These are the activations of a small neural network, seen along a few directions. Each row is one input.
In each table, some parts of the input vary, and every possible input appears once, in random order.
Descriptions start from the smaller parts, as in this example, which fits no table here: one of 5 places around a ring, together with either a single point or one of 9 places along a line or (one of 3 separate values, together with one of 4 places along a line).
Shared parts are said once, and a part with two or three values counts as separate values.

Other details of the inputs shift rows strongly along two fixed directions, in all tables alike. That doesn't count.

Rows:
row 1: [ 13  -8 -10 -14   7 -16  11   8   9  -8   3  20   3  14  -8]
row 2: [-22   0   6  14  -7  14   2  -2  -6  21 -11 -27   4   0  12]
row 3: [-27  -9   8   2 -17  15  11   6   5  24 -12 -25   4  28   3]
row 4: [ 17  -1   8 -16   6  -5  14   8   6 -12   0  18  12  17 -11]
row 5: [ -1  29  -5  32   7  -4 -26 -16 -25  14  -4 -29 -13 -25   9]
row 6: [-27 -13   3  -8 -15  16  19   3  15  16   2 -11  -3  12  11]
row 7: [-26 -18 -10   0 -16   3  13   6  10  25  -8 -16  -3  28   5]
row 8: [ 17  -1  -3  -5  12   0   2  -5  -6 -11   0  11  -2  -6  -2]
row 9: [ 15  14   6   9  14   2 -15  -5 -15 -14  10   9   5 -22  -3]
row 10: [ 10  -2   9 -11   3   4  11   6   4 -15   5  13   9   7  -4]
row 11: [ 25   7  -6 -13   7 -20   0   8  -5 -10   6  15   3  11 -20]
row 12: [  1   7  -6  13   1  -1 -10  -7 -16  15 -11 -18  -7   2  -2]
row 13: [-10   5   1  13   3  13  -9 -14  -7   9   0  -9 -10 -14  12]
row 14: [ 13  -8  22 -18 -17  -6   3  33  14 -30 -10  34   4 -10   0]
row 15: [ 15  -3  -1 -21   5 -12  13   8   8  -8   6  18   5  13 -10]
row 16: [ -8  27 -16  30   8 -12 -28 -17 -22  11   2 -29 -14 -26   9]
row 17: [-13  26  10  29   1   9 -24 -10 -13   4  12 -20  -8 -24  10]
row 18: [ 15 -11   5 -16   8   7  15   6   2 -15  -1  19  14   3  -6]
row 19: [  2 -15  -8 -18  10   2   9  -6   9 -12   4  21   0   3   2]
row 20: [ 13  17  -8  13  12 -13 -20  -7  -9 -14  20  12  -7 -22  -1]
row 21: [ 15  16 -16   8  17 -13 -16 -12 -15 -15   9   4  -7 -24  -2]
row 22: [-30 -14   7  -8 -13  19  14   0  18  16   6  -6  -5  10  13]
row 23: [ 11   1  -9  -2   7 -11   1   2   0 -14  12  15  -2  -4  -3]
row 24: [-15 -30  27  -1 -43  10  -5   5  46   9 -18 -15   9  -4   2]
row 25: [ 19   0 -17 -11  11 -19   0  -2  -7  -9  -5  13   1   9 -16]
row 26: [-21 -17   5  -3 -12  16  15   5   2  22 -18 -18   9  24   1]
Description of these inputs: either one of 2 separate values or (one of 4 places along a line, together with one of 6 places around a ring).
Question: Start at row 20 and move only the place on the line of 4, one step at a time. The first step leads to row 23. Which rows follow, in order?
Answer: row 1, row 7

Rows:
row 27: [-25 -25  -1  -8 -22   8  15  12  20  11 -18  -8   3  10  10]
row 28: [  8 -17   4 -22   3   3  25  15   8 -10   2  20  19  22 -11]
row 29: [-26  -1   0  14 -15   7  -3   1   7  13   5 -22   2  -6  11]
row 30: [-28 -24   5  -8 -10  25  20   1  21   7  -5   2   1   6  21]
row 31: [-17   0   4   8 -13   5  -4  -6   7  18   8 -20 -11   0  10]
row 32: [-42  -6   9   7 -12  34   8  -8  -2  28  -9 -27 -11   5  23]
row 33: [ 10  24   3  30   7  -6 -29 -11 -11  -9  14 -12  -2 -37   1]
row 34: [-22   6   0  15 -10   6   1   4  -7  19   4 -20  -3  11   6]
row 35: [-35  -4   4   9 -21  17   5   0   0  39 -22 -37 -12  11  17]
row 36: [ 20 -10 -22 -22  28 -10  16 -11  -3 -17   8  31   2   9  -8]
row 37: [ 15  -4   2  -5  -3  -5 -11  -3   3  -9  -9  10  -5 -10  -5]
row 38: [ -2  12  -3  13  -9  -9 -20  -5  -4  11  -5 -18 -17 -17   7]
row 39: [  7 -20   6 -29   4   8  17   0  15 -15   2  32  -1   8  -1]
row 40: [ 39  10   4 -12  29  -9   4   4 -14 -36   8  39  10 -14 -12]
row 41: [-44 -12  11  15 -25  27  -1 -12  15  32  -3 -34  -9   1  17]
row 42: [  4  31  -6  30  -2 -21 -34  -4 -12   0  14 -15  -9 -22  -2]
row 43: [-10  17  -2  12  -1   0 -12  -8  -5   7  10 -11 -20 -18  14]
row 44: [ 24  22   1   8  12 -17 -12   4 -17 -19   7   4  12 -12 -14]
row 45: [-49  -8  -4  10 -19  14   3   2   9  27   2 -22 -16   5  27]
row 46: [ -3 -12  11  -5  -3  12  12   2   6   4  -9  -1  16  12   0]
row 47: [  9  24 -23  28  22 -12 -26 -24 -24   4  15 -18  -6 -21  -3]
row 48: [ 29  22   1   2   9 -24 -20  -5  -2 -12  13   9  -5 -16 -16]
row 49: [ 28 -10   6 -15   7  -8   3   3  15 -24   3  28  16   0 -13]
row 50: [-16 -26  -1 -20 -16   5  26  13  27   7   3  13   4  30  -1]
row 51: [  3 -10  -3 -24   8   0  26  15   4 -11   2  29   2  24  -3]
row 52: [ 27  -6  -1 -18   6 -14  11  15  -5 -23 -10  24  13   6 -14]
row 53: [  0  11   5  16  -2   4 -17  -7 -16   9 -14 -18  -9 -14   1]
row 54: [ 10  37  -3  18  15  -4 -21  -7 -28  -2  11  -9 -16 -22   5]
row 55: [  8  24 -22  27  18 -16 -27 -25 -22   6   9 -22  -4 -19  -5]
row 56: [ 30  -2  10 -20  12  -2   5   2   2 -18  -2  24  12  12 -21]
row 57: [ 25   2  -1 -16  11 -16   9  14   2 -18   3  22   9  20 -20]
row 58: [-33 -20   0 -11 -13  16  21   7  17   7  -1  -1   1   8  18]
row 59: [ -4 -14  10 -10 -11   8   3  -5  19   2  -3   2   2   8  -4]
row 60: [ -4  22   4  17   0   2 -11  -6 -14  14   7 -22  -8  -5   1]
row 61: [  0 -12  11  -5   2  14  13   3   4   1  -1   3  14   9   0]
row 62: [ 12  37   3  24   6 -12 -26 -10 -23   6   7 -20  -7 -17  -6]
row 63: [ 12 -29   4 -20  -4  -1  14   9  20 -15 -14  23   9   6  -3]
row 64: [-29 -16   3 -10  -7  20  27  10   6   8  -6  -5   4  17  15]
row 65: [ 27  14 -11   5   5 -31 -22   8 -10 -19   4  17  -6 -15 -11]
row 66: [ 11 -28 -22 -24  13  -7  19  -4   9  -2 -14  16   5  21  -9]
row 67: [ 15 -17  10 -26   4  12  18   3   8  -7  -1  23  12  22 -14]
row 68: [ 29  20 -10   5  10 -26 -15   9 -21 -15  -2  14  -2  -8 -15]
row 69: [ -1 -15   7  -4  -3   8  11   5   1   0 -20   0   8   6   4]
row 70: [ -9  12   0  20  -9  -6 -19  -2  -2   3   6 -21   2 -17   4]
Question: The inputs of row 43 and row 38 match in every part but one. If row 54 is changed in the same way as row 43 into row 38, which row does it become?
Answer: row 35
Question: The inputs of row 68 and row 57 match in every part but one. If row 65 is changed in the same way as row 68 into row 57, which row does it become?
Answer: row 42
Question: Describe the family of inputs behind these rows.
Answer: one of 4 places along a line, together with either a single point or (one of 2 separate values, together with one of 5 places around a ring)
Question: Start at row 52 and move only the place on the line of 4, one step at a time. The first step leads to row 44. Which rows follow, in order?
Answer: row 28, row 64
Question: Change only the choice among 2 separate values in row 62. List by row number the other rows that result.
Answer: row 48
Question: Which other rows agree with row 60 in the place on the line of 4? List them by row number.
Answer: row 28, row 29, row 31, row 33, row 34, row 41, row 47, row 50, row 61, row 67
